data =
5769,7360,6683,6971,6174,7190,6044,7164,8309,8671,6649,2466,8410,5744,5714
7379,3862,6584,6234,8069,3860,8445,6070,7378,3452,6535,8095,3612,4655,7235
6237,5441,7399,7217,7466,5242,7704,6746,7218,6312,7388,6542,6361,3906,8175
4250,7086,8107,8035,4324,6553,4411,7835,3244,6594,8157,6911,6643,6303,7328
8345,5442,5143,4824,8327,5978,8547,4503,6921,4617,5210,9189,4810,6861,6793
8396,7402,7558,7959,7783,7005,7701,7718,6064,6803,7590,5916,6905,7824,4564
4242,5739,8329,8144,5076,5144,5312,7784,4158,5686,8363,6847,5771,4605,7918
7455,4522,4390,3751,7792,5132,7914,4126,8728,4461,4307,7365,4423,5802,6515
5704,3699,7129,6863,6411,3143,6536,7113,7200,3936,7023,6455,3903,3874,6324
Find the smallest entry in the last row.
3143
Find the top-right entry.
5714
The largest entry -> 9189
Find the entry just right of the largest entry.
4810
Find the 2nd entry, reading row by row.
7360
Find the smallest entry.
2466
The entry directly below 4605: 5802
Find the first entry in the row that holds the largest entry.
8345
Find the 1st entry in reading order.
5769
Find the entry just left of 7399.
5441
The last entry, reading row by row -> 6324
The entry just left of 7190 -> 6174
Find the entry just left of 3862.
7379
Find the entry directly below the smallest entry.
8095
Find the entry directly below the largest entry.
5916
The smallest entry in the first column: 4242
Find the largest entry in the first row.
8671
Find the entry in the bottom-left corner.
5704
Find the smallest entry in the last column.
4564
The median of all entries is 6584
Find the entry at the centre.
4503
Find the entry directly below 8157.
5210
The entry just left of 7328: 6303
The entry directly above 4503: 7835
The entry just left of the centre entry -> 8547
Find the entry just left of 4617.
6921
Find the entry just right of 6746.
7218
Find the third smallest entry.
3244
The entry directly above 6746: 6070
The entry just left of 3903: 6455

2.43,3.14,5.46,-3.13,3.64
2.72,3.91,-1.87,-1.88,3.24
-4.44,1.21,1.63,4.65,-4.44
Counting starts at 0.
Give the entry in the bottom-right corner.
A: -4.44
Give the entry just left of 3.24.
A: -1.88
Give the entry in row 2 and column 0.
A: -4.44
Give the entry in row 0 and column 2.
A: 5.46
Give the entry directly below 3.14.
A: 3.91
Give the top-left entry.
A: 2.43
The top-right entry: 3.64
The entry at row 0, column 1: 3.14
The entry in row 2 and column 1 -> 1.21
The bottom entry of the column that holds the largest entry: 1.63

arr =
26  27  43  65  78  74
66  76  67  46  28  25
65  44  27  26  41  63
30  15  18  38  62  75
46  67  79  73  56  38
The first entry in the row that holds the largest entry? 46
The maximum is 79
The second entry on the diagonal from the top-right corner is 28
The entry directly below the smallest entry? 67
The third largest entry? 76
The fourth entry, reading row by row -> 65
The last entry, reading row by row -> 38
The entry in the top-right corner? 74
The entry just left of 15: 30

Questions about the grid below.
1) Find the entry directly below -0.79.
2) Find the second-last entry, reading row by row.
3) Find the last entry, reading row by row.
4) Find the 2nd entry on the diagonal from the top-right corner.
5) Find the entry directly above 3.01.
6) Find the last entry of the largest entry's row.
7) Find the largest entry in the first row.
8) Find the 3rd entry on the diagonal from the top-right corner.
[[-0.23  2.08  4.16 -2.66 -1.44 -1.67  1.75]
 [ 2.77  1.52  4.03 -1.45 -2.44  2.96  1.41]
 [-1.59 -4.56 -2.25  3.74  0.93 -0.71  0.23]
 [-3.00 -3.43  0.84 -3.08  0.76  0.14  1.49]
 [-4.02 -1.37 -0.74  2.55  1.71  0.63  2.96]
 [-4.02  2.65 -2.84  3.61  2.29 -0.09 -1.50]
 [-2.62  3.01  1.99  2.84  0.14 -0.86  2.07]
 [ 3.15 -3.36  2.28 -1.95  4.39  0.47  1.17]
 [ 1.02  4.30  1.36  3.75  1.56 -1.43 -2.47]
 [-2.56 -0.79 -3.27 -1.29 -2.95 -0.39 -3.47]
 [-0.08  3.18 -2.77  1.13  1.38 -1.67 -3.47]
 [-0.48  4.34  3.34 -0.60  3.92 -1.64 -0.81]
 [ 0.62 -4.56 -3.27 -0.20 -2.95  0.45 -0.06]
 [-2.42  1.55 -1.93 -3.08 -2.31 -0.02 -3.47]
 [ 3.41  1.73  1.19 -0.82  2.87  3.14 -1.29]]
1) 3.18
2) 3.14
3) -1.29
4) 2.96
5) 2.65
6) 1.17
7) 4.16
8) 0.93

0.25,1.87,-0.96,-0.82,2.96,-1.18,0.22,0.41,-0.03,-3.63,1.30,-2.92,-3.57,-2.02,-0.49,-4.23
The entry just left of 0.41 -> 0.22
The entry just left of -1.18? 2.96
The entry just left of the largest entry? -0.82
The entry just right of -2.02 -> -0.49
The entry just right of the largest entry? -1.18

[[ 0.29  0.48 -0.08 -0.51 -1.53 -0.68 -1.75 -0.76  0.52]
 [-3.53  0.90  0.16 -1.77 -0.73  0.72 -3.96 -0.91 -2.38]
 [-0.59  0.87  1.52  2.76 -0.70  0.04 -3.83  0.81  0.97]
 [ 0.16  0.11 -0.03 -0.07 -0.19  0.05 -0.09 -0.11 -0.06]
 [ 0.20  0.39  0.64  0.42 -1.83 -0.66 -2.68 -0.17  0.71]
 [ 0.55  0.57  0.02 -0.47 -1.51 -0.67 -2.17 -1.06  0.60]
 [-1.02  1.14  2.02  4.40  0.16  0.19 -4.04  1.64  0.85]
 [-3.84  1.16  0.26 -2.07 -0.87  0.69 -4.18 -0.91 -2.76]
 [ 0.60  0.58  0.17 -0.14 -1.90 -0.84 -2.56 -0.70  1.00]
 [ 0.19  0.39  0.64  0.40 -1.82 -0.66 -2.69 -0.16  0.71]
 [ 0.48  0.42  0.00 -0.45 -1.38 -0.56 -1.46 -0.41  0.52]]
Find the entry in the top-left corner.
0.29
The last entry of the largest entry's row is 0.85
The bottom-right entry is 0.52
Find the entry in the top-right corner.
0.52
The entry directly above the centre entry is -1.83
Find the largest entry in the first column.
0.60
The entry just right of the centre entry: -0.67
The entry directly below -2.56: -2.69
Find the second largest entry.
2.76
Find the bottom-left entry.
0.48
Find the smallest entry in the first column.
-3.84
The entry directly above the largest entry -> -0.47
The entry just right of -0.59 is 0.87
Find the smallest entry in the last column.
-2.76
Find the entry directly below 1.52.
-0.03
The entry at the centre -> -1.51
Find the smallest entry in the last row.
-1.46
Find the third entry on the diagonal from the top-right corner.
-3.83
Find the entry just left of 0.26.
1.16
Find the top entry of the column that holds the smallest entry.
-1.75
The entry directly below -0.67: 0.19
The top entry of the column that holds the largest entry: -0.51
The 3rd largest entry -> 2.02
Find the 5th entry from the end, reading row by row.
-1.38
Find the entry directly below the largest entry.
-2.07
The entry just right of -1.46: -0.41
The third entry on the main diagonal -> 1.52
Find the minimum.
-4.18
Find the entry just right of -0.14.
-1.90
Find the largest entry in the last column.
1.00

Read these off the row that follows.
1) Read off the second entry from the left.
2) Read off the second-last entry.
3) Read off the entry just right of 1.82.
4) Read off the entry just left of the smallest entry.
5) Read off the third entry from the left.
6) Read off the entry just left of 2.85.
7) Read off the entry just right of the smallest entry.
[ 1.62  2.53  0.28 -2.69 -3.74 -0.70  4.25  0.09  2.85 -1.73 -0.87  1.82
 -3.09  1.29 -0.50]
1) 2.53
2) 1.29
3) -3.09
4) -2.69
5) 0.28
6) 0.09
7) -0.70

Questions about the grid below.
1) Find the entry just right of -0.88.
2) Find the entry just right of -0.38.
3) Find the entry just left of 0.05.
4) Find the entry just left of the largest entry.
[[-0.40 -2.66  1.68 -2.26  2.02  1.90  5.42 -0.46  0.99  1.54 -3.59  1.13
   2.01]
 [-2.88 -1.80  0.60 -0.38 -2.21 -0.27 -3.03 -0.51 -0.88  0.71  0.70  0.39
   1.20]
 [-1.35 -0.93 -0.25  0.05 -0.39  0.07 -0.79 -0.49 -0.18  0.37 -0.04  0.62
   0.93]]
1) 0.71
2) -2.21
3) -0.25
4) 1.90
